Each row below holds a small network's activations on one input, seen along a few directions.
Each table varies a few parts of the input and shows all the possible inputs, shuffled.
Descriptions start from the smaller parts, as in this example, which fits no table here: one of 3 separate values, together with either a single point or one of 9 places along a line or (one of 5 places around a ring, together with one of 6 places along a line).
Shared parts are said once, and a part with two or three values counts as separate values.
(in the rows, 128 means zero)

Other details of the inputs shift rows strongly along two fixed directions, in all tables alike. That doesn't count.
To show where, the next rows are all for the same input, with only those details redrawn:
[156 215  91 153 160 120 149 168 207 127  54 161]
[154 103 162 127 162 178 127 186  73 101  97 118]
[130 121 126  98 115 138  69  61  90 148 113  80]
[154 102 161 129 164 178 129 189  71 100  97 118]
[153 104 160 127 161 176 125 182  74 102  97 117]
[130 119 128  98 114 138  67  60  89 149 115  79]
[156 193 106 150 162 132 147 177 182 120  62 155]
[140 192  90 127 130 112 104  93 178 149  78 123]

Table:
x1: [130 150 108 103 112 122  71  52 125 155 103  89]
x2: [ 75  89 140 100  89 111 123  51 130 132 175  88]
x3: [119  95 138 136 109 115  82  62 114 159 198  91]
x4: [139 127 152  97 137 183 155 183  98 149  99 146]
x5: [113 106 118 134 146 110 177 174  90  90 149 148]
x6: [118 167 103 176 105  76 142  95 192 179 163 157]
x7: [115  63 137 103  99 102  52  77 138 148 170 132]
x8: [ 84  91 126  91  77 110 129  41  98 124 181 142]
x9: [171 117 190 165  92 175 179 200  75 153 154 108]
x10: [112  88 131 124 134 123 174 166  62  80 159 170]
x11: [142 157 109 156 151  84 131 183 252 127 111 212]
x12: [ 97 172  73 133 127  58 150  95 181 133 133 125]
x13: [138 193  85 128 125 113 107  96 182 149  79 125]
x14: [179 133 158 149 128 166 154 179 105 134 144 101]
x15: [ 89  94 114  92  81 101 122  41  83 120 179 143]
x16: [125  91 119 119 112 118  47  65 111 130 141  95]
x17: [ 86 158 103 120  94  93 160  74 204 129 146 159]
x18: [150  74 158 149 165 153 104 188  92  85 123 133]
x19: [ 97  98 152 136 143 129 174 166 136  99 148 112]
x20: [108 191  86 162 154  74 193 164 228 116 109 145]
x21: [138 128 147 101 130 183 156 184 100 149 100 146]
x22: [144 111 166 154 159 168 142 186  80 105 165 120]
Q: What is each input in this table made of?
A: either one of 5 places along a line or (one of 2 separate values, together with one of 4 places along a line) or one of 9 places around a ring
Q: A walk changes only the place on the line of 5. It starts at x6 and steps to x3. List the rest of the walk in order.
A: x22, x14, x9

Table:
x23: [152 146 164 165 139 151 176 175 139 109 146 122]
x24: [130 132 125 120 109 112 104 102 171 139 119 131]
x25: [109 131 107 109 112 103 128 100 160 127 110 122]
x26: [134 117 134 166 159 121 142 183 135  99 138 146]
x27: [115 118 126 143 157 119 165 182 126  86 123 140]
x28: [107  27 175  98 131 156 121 139  26  90 158  84]
x29: [128 135 109 136 129 110  99  94 157 138 142 148]
x30: [118 121 124 148 162 122 159 177 121  86 127 151]
x31: [131 113 138 160 154 119 146 188 139  99 134 135]
x32: [118 161 104 101 134 128 118 104 149 148 112 111]
x33: [118 142 114 100 113 119 117  91 154 127 112 149]
x34: [148 117 151 137 143 147 135 180 145 106 117 165]
x35: [120 118 133 106 125 131 135 131 136 112 110 141]
x36: [120 130 114 134 117  95 113 106 170 135 131 113]
x37: [131 130 134 151 105 150 149 134 134 141 146 127]
x38: [106 144  96 127 134 100 118  89 141 120 138 142]
x39: [148 157 105 121 117 120 106 113 153 155 131 114]
x40: [134 155 115 120 133 128 100 112 164 161 124 106]
x41: [117 142 108 109 120 118 114  88 148 127 121 156]
x42: [153 160 112 144 111 114 100 102 137 151 103 120]
x43: [158 161 105 133 106 109 105 109 138 149 120 120]
x44: [114  72 170 114  90 149 108 117  60 158 178 107]
x45: [140 138 138 141 164 156 152 174 112 112  80 137]
x46: [104  88 138  93  99 112 127  66  68 164 175 100]
x47: [108 156 106 129  93 132 155  89 144 146 132 126]
x48: [156 133 148 160 161 154 133 180 126 126  92 133]
x49: [141 167  93 115 107 109 123 101 123 135 108 124]
x50: [114 132 143 131 124 143 183 188 115 128 130 165]
x51: [120 174 125 129 109 120 159  83 149 129 141 103]
x52: [125 126 118 128 110 103 110 106 174 139 122 117]
x53: [137 118 135 162 163 129 136 178 133 101 143 159]
x54: [113 142  98 118 131 110 117  87 144 124 130 153]
x55: [136 119 140 140 125 111 151 140 129 159 158 138]
x56: [143 134 152 147 169 161 131 190 138 129 101 128]
x57: [114  54 182  93 150 191 101 136  18 118 133  76]
x58: [132 163  94 102 119 121 124 105 138 142 119 118]
x59: [123  78 145  88  91 145  69  45  12 138 137  65]
x60: [148 117 146 146 149 147 132 175 141 108 125 172]
Q: What is each input in this table made of?
A: one of 2 separate values, together with either one of 4 places along a line or one of 6 places around a ring or one of 9 places around a ring
Q: Changing only the choice among 2 separate values turns x46 into x55. The same change can be made to x59. Which row results?
A: x42
Q: Which other rows does x30 become when the place on the ring of 9 takes its other values? List them by row number.
A: x25, x27, x28, x33, x35, x38, x41, x54
Q: Which other rows does x24 become when the choice among 2 separate values takes its other values? List them by row number.
A: x35
Q: Which other rows does x23 become when the place on the line of 4 takes its other values? List them by row number.
A: x37, x44, x55

Table:
x61: [132 116 141 120 154 141 155 189 121 105 106 137]
x62: [136 126 135 118 142 152 154 187 111 106 113 150]
x63: [117 177  81 124 128  82 111  77 173 143 106 118]
x64: [131 163  93 106 110  93 108  76 177 158 109 147]
x65: [129 167  93 120 113  97 112  87 191 166 114 109]
x66: [105 166 102 134 107  88 139  76 194 130 148 135]
x67: [106 166  84 142 107  63 128  82 179 150 138 139]
x68: [131 163  95 122 110 102 101  89 197 162 119 118]
x69: [ 94  42 165  82  98 135  88  67  53 129 205  80]
x70: [129 108 140 138 162 158 141 179 129 103 109 147]
x71: [139 178  93 114 101 106 116  84 176 171 122 129]
x72: [137 104 138 126 154 147 139 189 133 101 111 145]
x73: [140 117 147 149 157 162 143 185 134 119 118 136]
x74: [ 96  44 163 102  81 129  99  63  37 129 186  77]
x75: [ 93  35 161  85  83 125  90  72  38 142 191  81]
x76: [126 192  85 134 115  93 113  86 165 157 118 111]
x77: [119  61 168  94  96 153  83  62  33 139 162  43]
x78: [143 119 154 142 144 143 143 178 120  93 106 155]
x79: [129 183  92 114  98 107 116  89 172 168 121 122]
x80: [102 148  89 144  98  94 139  91 171 158 134 157]
x81: [160 117 152 133 144 149 148 187 120 129 120 150]
x82: [112  50 154  99 112 141  47  67  36 123 164  75]
x83: [115 186  78 123 120  87 111  79 162 142 109 123]
x84: [116 182 102 127 114 117 124  92 162 163 115 116]
x85: [120 111 143 139 150 146 170 176 132  95 159 166]
x86: [124 160 102 119 122 110 114  77 163 155 108 149]
x87: [139 110 141 141 151 151 146 178 129  89 107 139]
x88: [123  61 144  86 110 146  71  59  19 130 167  81]
x89: [123 164 101 111 108  89  96  84 182 151 109 144]
x90: [130 106 123 166 139 121 168 190 114 106 139 167]
x91: [112 178  87 104 107  95 116  85 171 150 106 125]
x92: [111  53 172 101 101 164  55  67  44 150 170  67]
x93: [144 120 143 147 160 132 131 184 114  97 113 158]
x94: [160 133 135 149 153 149 151 184 107 117 127 142]
x95: [127 114 147 142 156 156 134 182 127 104 110 155]
x96: [138 114 129 144 172 135 146 183 118  96 109 135]
x97: [131 114 143 143 140 140 176 175 134  80 157 159]
x98: [112  65 155  82  89 158  81  57  21 124 160  70]
x99: [129 169 102 126 104 101  94  93 195 163 119 126]
x100: [ 96 154 102 136 106  88 139  91 174 154 136 145]
x101: [132 176 101 127 113 122 123  85 165 168 121 133]
x102: [126 117 159 148 143 128 188 177 126  98 134 144]
x103: [144 125 162 150 150 155 139 184 122 124 118 150]
x104: [150 139 134 149 149 150 151 188 104 114 125 136]
x105: [148 125 139 132 142 156 161 171 109  97 111 151]
x106: [129 107 140 127 143 136 168 187 137  92 161 164]
x107: [135 110 144 130 148 146 132 192 132 101 112 153]
x108: [132 117 154 138 155 150 137 178 118 108 108 162]
x109: [151 117 136 140 162 137 142 175 106 103 114 159]
x110: [143 123 148 131 149 146 157 194 124 121 115 125]
x111: [151 118 137 157 162 145 137 190 128 108 123 131]
x112: [131 172 107 142 103 107 103  87 188 149 115 120]
x113: [159 131 146 144 137 161 162 178 112 113 121 139]
x114: [140 133 144 130 141 151 157 196 115 120 118 129]
x115: [106 171  88 138 121  74 125  77 193 136 153 138]
x116: [138 175 115 138 102 101 107  84 178 153 114 128]
x117: [127 111 139 136 166 153 152 177 123 106 105 139]
x118: [123 111 155 133 146 123 181 188 130 111 138 150]
x119: [138 136 145 141 144 167 157 183 108 125 121 140]
x120: [120  63 157  99 113 141  73  69  29 142 168  48]
x121: [100  49 165  99 109 119  94  60  32 133 191  70]
x122: [150 117 149 152 146 157 148 184 133 104 117 128]
x123: [111 175  94 115 114 117 120  83 157 150 110 137]
x124: [124 121 144 132 162 151 157 178 116 107 104 139]
x125: [149 120 148 150 150 152 159 182 126 108 113 119]
x126: [121 169  93 115 118 117 121  79 161 152 111 144]
x127: [138 180 101 143 116  87  94  85 177 158 120 130]
x128: [117 160  85 109 118  91 110  80 188 151 105 121]
x129: [149 124 144 162 156 144 130 194 127 108 123 139]
x130: [122 166 101 133 125 113 119  89 180 163 113 113]
x131: [ 96 160 107 132 121  98 136  86 187 141 151 143]
x132: [111  48 165  93  95 153  58  59  41 120 158  71]
x133: [115 182  92 119 105 101 125  78 164 136 103 120]
x134: [145 119 135 117 146 152 154 182 113 109 115 157]
x135: [108  55 161  83 101 147  82  56  30 123 152  56]
x136: [132 187  98 129  96 114 125  82 165 154 117 117]
x137: [139 133 127 137 155 144 149 182 100  98 116 147]
x138: [150 116 147 136 146 149 154 170 112 100 107 157]
x139: [115 116 158 144 154 133 183 178 127 113 136 152]
x140: [108 151  79 131  85  77 132  88 185 161 136 154]
x141: [136 167 110 130 117 115 115  83 167 172 117 138]
x142: [145 173 107 133 103 105 118  75 172 160 115 130]
x143: [134 127 150 142 156 157 159 184 120 123 114 127]
x144: [129 104 134 162 121 133 180 184 120 103 134 164]
x145: [105  47 149  95 106 131  82  59  40 114 213  85]
x146: [152 120 159 138 142 144 137 194 127 122 120 148]
x147: [140 111 130 146 167 140 135 184 124  92 113 143]
x148: [116  72 164  94  88 157  83  64  24 138 165  48]
x149: [121 130 140 130 154 156 157 180 107 107 107 143]
x150: [120 163  91 124 116  97 119  73 182 137 102 116]
x151: [132 175  85 140 126  89 108  81 183 159 116 107]
x152: [163 125 144 153 157 142 144 182 111 120 123 148]
Q: Changing only one part turns x80 into x90. The same change can be made to x131. Which row results?
A: x115
Q: Changing only one part turns x74 into x75. The same change can be made to x97. Which row results?
A: x106
Q: What is each input in this table made of?
A: one of 4 separate values, together with either one of 5 places along a line or (one of 2 separate values, together with one of 9 places around a ring)
Q: Which other rows does x152 become when the choice among 4 separate values takes its other values? List them by row number.
A: x81, x141, x142
Q: Which other rows does x123 become when the choice among 4 separate values takes its other values? List them by row number.
A: x62, x98, x137
Q: A walk changes only the place on the ring of 9. It starts at x109 and steps to x88. List the rest of the walk in order.
A: x137, x83, x63, x96, x147, x82, x93
